Each row below holds a small network's activations on one record, seen along a few directions.
Each row is followed by the record's values for the fields ZELE, LOZ, BADIT, SETAK, SEMA.
A field that a record lacks is written none.
Other fields move the rows too, some of them a lot.
Strong random noise was added to every row along 12 fixed directions; ignore it. To show where, here is one row again and again, with new noise each time:
-199,-92,142,77,308,-300,244,-484,103,22,-140,-231,-346,78,173,383,-44,384,127,-35,-67,14,-209,166,272,-73,-64
-8,-143,-99,-112,207,322,-64,-146,-6,-1,-23,107,-260,296,-24,48,-339,-193,65,-564,-198,99,-227,83,90,-20,-87
29,2,419,202,-161,282,-60,-279,408,104,146,35,235,12,-119,106,-228,-93,226,-157,23,35,-116,-440,142,114,369
241,82,-287,-238,-275,197,75,547,-379,302,83,322,-171,91,-262,-329,100,-115,-148,-323,6,-92,234,56,-73,-77,29
-11,-4,109,115,-37,319,166,-106,174,443,161,300,319,31,67,-149,-180,-61,211,-82,57,32,-135,-79,278,-37,315
27,20,-88,7,-351,72,207,377,-246,-76,13,272,-168,102,-82,-317,-39,141,31,-371,116,56,232,-64,51,-117,101
-206,-258,-395,367,-91,112,-164,-25,-64,-451,-69,108,493,-341,443,-328,-68,-88,507,474,110,106,-210,9,-196,178,33
-210,-102,169,-230,127,328,-65,-104,67,-384,-230,-120,-121,-146,-76,80,76,-279,-49,15,-285,-121,1,57,-232,338,-471
-64,47,204,-69,369,-282,236,-119,-16,213,152,84,-255,184,-59,-172,143,98,-294,-164,136,-6,48,154,280,-96,-259
204,-8,108,-114,-94,168,-219,-35,173,-7,-34,-114,-66,1,-5,260,-4,-319,-75,-131,-289,-368,-74,-63,-36,279,94
-152,-164,38,192,-110,107,100,-391,-114,243,202,211,183,192,162,-162,-176,-7,-68,-35,133,-36,-100,-426,307,86,466
107,-110,-343,-40,52,-293,-68,-295,-169,-88,178,-23,-555,-92,211,-105,16,209,-77,-151,35,-266,-180,105,-64,-42,-9
-214,26,-46,46,103,19,70,-103,62,-14,-144,-129,245,-315,-148,185,67,118,410,473,32,384,65,-112,-270,64,-201
231,101,361,62,-204,147,43,536,108,144,-96,70,73,249,-328,14,73,-146,23,-376,-41,-62,123,40,238,-11,107

71,320,-186,-350,-131,-155,219,41,46,300,19,-143,-187,-638,91,102,429,82,77,472,-145,-414,200,331,-246,89,-163 : ZELE: bef / LOZ: none / BADIT: none / SETAK: none / SEMA: bunek
-43,166,-200,-76,176,-63,148,95,117,12,-30,174,164,95,332,128,-163,5,-5,-56,-109,208,222,163,134,-92,-42 : ZELE: fekot / LOZ: zesa / BADIT: lal / SETAK: saluz / SEMA: bunek
-55,-12,-109,65,-163,44,366,358,-231,139,-152,173,-39,328,68,-159,-73,178,107,-261,4,84,6,238,315,-197,123 : ZELE: fekot / LOZ: none / BADIT: none / SETAK: banef / SEMA: none
79,-303,-681,5,74,-113,-177,0,-498,48,-59,-4,-123,-55,111,-52,72,171,8,230,32,-27,-279,202,-313,-145,69 : ZELE: fekot / LOZ: fazof / BADIT: gido / SETAK: none / SEMA: none
-348,-13,8,161,57,-273,398,-164,-7,-155,-56,186,56,92,494,-49,-163,364,22,59,161,175,121,70,218,-161,16 : ZELE: guzo / LOZ: fazof / BADIT: gido / SETAK: saluz / SEMA: none
186,-135,-138,31,-41,-140,-160,137,-250,238,-131,-119,-53,53,-59,183,307,18,-139,202,-99,-319,-143,217,6,17,126 : ZELE: fekot / LOZ: fazof / BADIT: gido / SETAK: saluz / SEMA: none
-54,-15,6,67,60,-329,-53,61,-418,-139,128,-50,-163,183,-357,-342,242,47,-318,4,362,308,178,-362,-115,-51,-254 : ZELE: bef / LOZ: fazof / BADIT: gido / SETAK: saluz / SEMA: none
-299,36,460,158,182,-417,400,-362,149,-7,192,75,55,5,276,-253,192,248,-263,209,275,-100,136,-103,410,58,-44 : ZELE: fekot / LOZ: none / BADIT: none / SETAK: saluz / SEMA: none
30,-148,-78,13,-115,258,133,-148,144,-2,-242,-26,-73,-42,283,293,-183,157,188,-124,-196,-194,-300,205,114,-24,270 : ZELE: fekot / LOZ: none / BADIT: none / SETAK: saluz / SEMA: bunek
288,83,45,381,314,-314,-288,227,328,34,213,-31,388,204,-91,-43,-80,-176,196,22,245,393,-97,72,141,-177,73 : ZELE: fekot / LOZ: none / BADIT: none / SETAK: none / SEMA: bunek
24,147,28,-57,-46,117,84,135,274,167,66,295,449,-285,185,-87,-38,-77,174,305,65,52,71,54,-122,2,82 : ZELE: fekot / LOZ: sak / BADIT: gido / SETAK: saluz / SEMA: bunek
-44,82,-212,-183,-232,176,323,112,-128,441,-100,121,333,102,118,293,-157,-1,33,182,-154,121,141,-167,0,41,400 : ZELE: fekot / LOZ: none / BADIT: none / SETAK: none / SEMA: none
19,261,142,-329,180,-284,80,-211,312,-77,53,-197,-423,-179,-35,187,19,99,-87,-140,-77,8,209,46,-210,-60,-319 : ZELE: bef / LOZ: sak / BADIT: gido / SETAK: banef / SEMA: bunek
-182,-99,397,37,-89,-81,308,209,-314,-99,57,50,-164,-12,-325,-541,531,395,-447,110,349,-138,199,-76,104,-73,-206 : ZELE: fekot / LOZ: zesa / BADIT: zamo / SETAK: none / SEMA: none
274,150,18,37,-211,59,-226,-100,178,64,80,-245,-120,-505,-16,156,311,83,133,306,-140,-449,16,8,-99,114,92 : ZELE: bef / LOZ: zesa / BADIT: lal / SETAK: saluz / SEMA: bunek
-166,7,90,-324,367,571,-95,54,69,-223,227,290,222,9,-125,-523,-75,-535,-360,-112,36,280,205,-230,-263,202,-640 : ZELE: guzo / LOZ: zesa / BADIT: zamo / SETAK: saluz / SEMA: none
120,-146,-229,119,-46,-11,-250,-160,-41,-131,8,-168,-148,-5,37,80,-35,51,169,19,-36,-75,-390,-47,-118,8,86 : ZELE: fekot / LOZ: nin / BADIT: gido / SETAK: saluz / SEMA: none
-11,27,464,-134,23,55,193,125,154,-149,55,204,-328,244,-95,-357,-42,-13,-315,-626,43,-84,-15,156,178,-75,-231 : ZELE: fekot / LOZ: sak / BADIT: gido / SETAK: banef / SEMA: none
327,355,-104,-18,8,-71,-313,169,59,220,368,-20,-52,10,-632,-119,-60,-243,106,-175,190,378,200,-396,-270,-119,-46 : ZELE: bef / LOZ: none / BADIT: none / SETAK: banef / SEMA: des
128,192,94,-146,-37,-6,142,385,201,-152,-40,90,102,-117,81,-67,126,-67,-180,-20,-58,-3,366,97,8,-36,-207 : ZELE: fekot / LOZ: nin / BADIT: gido / SETAK: banef / SEMA: bunek
-188,141,206,19,278,-164,-24,-341,202,-190,159,-68,287,206,169,48,-116,-363,-224,114,27,209,160,-407,34,264,-135 : ZELE: bef / LOZ: none / BADIT: none / SETAK: saluz / SEMA: none
-152,-268,-382,247,-85,-286,256,-108,-498,54,-135,-45,-244,135,178,-72,-22,598,228,45,193,90,-203,149,246,-307,223 : ZELE: none / LOZ: none / BADIT: none / SETAK: banef / SEMA: none
-13,-124,-124,122,116,-3,-283,179,-119,-33,41,-11,326,-174,-21,-276,261,-388,-61,436,52,-121,-56,150,-173,213,-220 : ZELE: guzo / LOZ: none / BADIT: none / SETAK: none / SEMA: none
-79,91,180,51,-3,-292,51,-91,-46,145,161,-81,-123,259,-288,105,-49,50,-159,-152,171,271,226,-346,118,-59,122 : ZELE: guzo / LOZ: none / BADIT: none / SETAK: none / SEMA: bunek
119,115,-176,170,-29,224,37,427,195,-235,-1,193,174,-163,-108,-218,-166,96,507,-179,143,479,131,61,-67,-252,-146 : ZELE: fekot / LOZ: none / BADIT: none / SETAK: saluz / SEMA: des
-22,63,-25,-270,10,222,34,204,-9,157,-327,-184,-134,63,-389,377,-36,-127,230,-143,-304,218,-16,162,-191,47,-201 : ZELE: fekot / LOZ: none / BADIT: none / SETAK: banef / SEMA: bunek
45,-93,-172,-57,211,-20,17,-155,-138,449,143,61,-233,270,30,-132,-65,-66,-127,-261,-4,-187,-215,158,302,-85,114 : ZELE: guzo / LOZ: none / BADIT: none / SETAK: banef / SEMA: bunek
162,380,170,-304,355,-97,37,-50,406,437,224,98,48,33,-114,235,-63,-229,-135,-112,-125,65,225,164,41,-58,-252 : ZELE: none / LOZ: none / BADIT: none / SETAK: saluz / SEMA: none
-211,20,101,-134,-124,131,73,-368,-46,-63,159,84,-202,-173,-140,-54,-47,134,-94,-42,13,20,238,-304,-117,34,-74 : ZELE: none / LOZ: none / BADIT: none / SETAK: saluz / SEMA: none
19,33,471,203,103,101,165,111,591,-275,150,324,158,-65,451,-401,-158,-21,73,-337,123,-149,-81,347,328,-112,-111 : ZELE: guzo / LOZ: fazof / BADIT: gido / SETAK: saluz / SEMA: none
-10,-330,-260,235,118,88,-238,-13,-282,191,-362,-183,57,224,-116,371,21,9,190,62,-155,-54,-408,188,168,-126,226 : ZELE: fekot / LOZ: sak / BADIT: gido / SETAK: banef / SEMA: bunek
-58,114,260,193,322,75,-13,491,265,49,-239,30,508,358,-249,276,-245,-184,367,-167,1,684,162,158,185,-248,-117 : ZELE: guzo / LOZ: fazof / BADIT: gido / SETAK: none / SEMA: bunek
162,-218,-560,182,-412,174,-507,249,-453,-290,-122,-108,-4,-220,-198,-169,120,-133,191,190,-2,-168,-170,-24,-396,126,104 : ZELE: none / LOZ: none / BADIT: none / SETAK: banef / SEMA: des
45,89,290,-248,159,84,-49,41,151,11,180,189,66,86,72,-165,50,-471,-495,-209,-131,-342,152,145,103,197,-204 : ZELE: none / LOZ: none / BADIT: none / SETAK: none / SEMA: none

Which values does each new row have?
-16,97,348,174,271,-655,14,-284,264,112,361,-59,282,-56,219,-136,281,-100,-422,473,259,-200,45,-97,181,182,19 : ZELE: fekot / LOZ: none / BADIT: none / SETAK: none / SEMA: none
326,-22,37,195,-236,-15,-146,102,-73,303,474,369,-139,133,-312,-609,13,120,-143,-428,443,-100,-190,-183,37,-299,355 : ZELE: fekot / LOZ: fazof / BADIT: gido / SETAK: saluz / SEMA: none
230,96,-114,5,32,-148,-147,186,162,-43,1,-67,25,-121,-110,170,-18,62,252,42,21,235,8,11,-242,-129,-74 : ZELE: fekot / LOZ: sak / BADIT: gido / SETAK: saluz / SEMA: none
-60,21,88,58,359,-288,-119,-362,125,16,151,-111,-25,263,27,179,-161,-146,-130,-80,-43,147,34,-97,190,11,-112 : ZELE: none / LOZ: none / BADIT: none / SETAK: banef / SEMA: none
-91,117,80,14,-88,-345,-26,-497,283,-368,220,-44,-165,-253,372,95,-104,138,-51,77,16,-199,156,-185,-83,119,21 : ZELE: none / LOZ: none / BADIT: none / SETAK: saluz / SEMA: none
-3,-4,84,-142,-23,248,-254,-168,192,-302,223,104,-152,-151,-226,-168,-137,-130,-26,-230,63,132,-1,-257,-340,-9,-127 : ZELE: fekot / LOZ: sak / BADIT: gido / SETAK: none / SEMA: bunek
-154,-167,200,104,417,-7,-110,-407,-95,90,185,-199,-241,-52,-380,-299,284,181,-161,161,253,17,-274,-108,-22,-40,-377 : ZELE: guzo / LOZ: zesa / BADIT: zamo / SETAK: banef / SEMA: none
50,-321,-269,311,36,131,-276,240,-245,11,-108,105,200,-5,-67,-337,115,-149,222,131,126,10,-379,371,21,-34,23 : ZELE: fekot / LOZ: none / BADIT: none / SETAK: saluz / SEMA: bunek
34,-86,-214,379,264,-246,-35,231,59,-130,183,192,343,25,152,-583,-57,49,321,94,408,387,-232,222,47,-232,-116 : ZELE: fekot / LOZ: none / BADIT: none / SETAK: banef / SEMA: none
-204,-169,-154,83,189,-63,-99,-320,-133,-26,-89,-79,3,244,-20,271,-221,-69,75,8,-84,299,-76,-163,-27,34,23 : ZELE: fekot / LOZ: none / BADIT: none / SETAK: saluz / SEMA: none
-81,-148,-403,207,72,-269,-261,-58,-252,-380,84,-73,200,-142,47,-283,23,64,171,362,305,318,-75,-180,-342,13,-115 : ZELE: none / LOZ: none / BADIT: none / SETAK: banef / SEMA: none
-40,120,26,10,325,-254,-4,-16,145,0,-75,-149,125,50,-34,216,73,-89,58,198,-12,209,-7,115,-90,51,-270 : ZELE: fekot / LOZ: none / BADIT: none / SETAK: saluz / SEMA: none
-42,-63,-295,206,131,-247,-218,-245,-175,102,51,-63,59,20,38,238,-55,75,187,246,19,161,59,-27,116,-82,120 : ZELE: none / LOZ: none / BADIT: none / SETAK: saluz / SEMA: bunek
-5,-216,-296,40,80,248,-281,-205,-18,-93,90,100,31,-462,101,-258,79,-59,233,328,49,-152,-253,275,-216,19,-166 : ZELE: none / LOZ: none / BADIT: none / SETAK: saluz / SEMA: bunek
-142,-200,98,126,123,51,-165,-224,7,-219,-20,43,72,130,32,-87,-88,-106,-68,-52,56,38,-246,-68,-66,68,-31 : ZELE: fekot / LOZ: fazof / BADIT: gido / SETAK: saluz / SEMA: none
-250,-159,-114,-77,-325,195,56,328,-518,-586,-335,57,-126,288,-145,4,-149,-19,-74,-355,-85,259,395,-270,-129,62,-82 : ZELE: none / LOZ: none / BADIT: none / SETAK: saluz / SEMA: none
270,17,99,162,-142,-324,-272,-104,105,-174,331,-148,-217,-198,-244,-275,152,179,-29,4,341,-118,-116,-234,-199,-51,44 : ZELE: none / LOZ: none / BADIT: none / SETAK: banef / SEMA: none
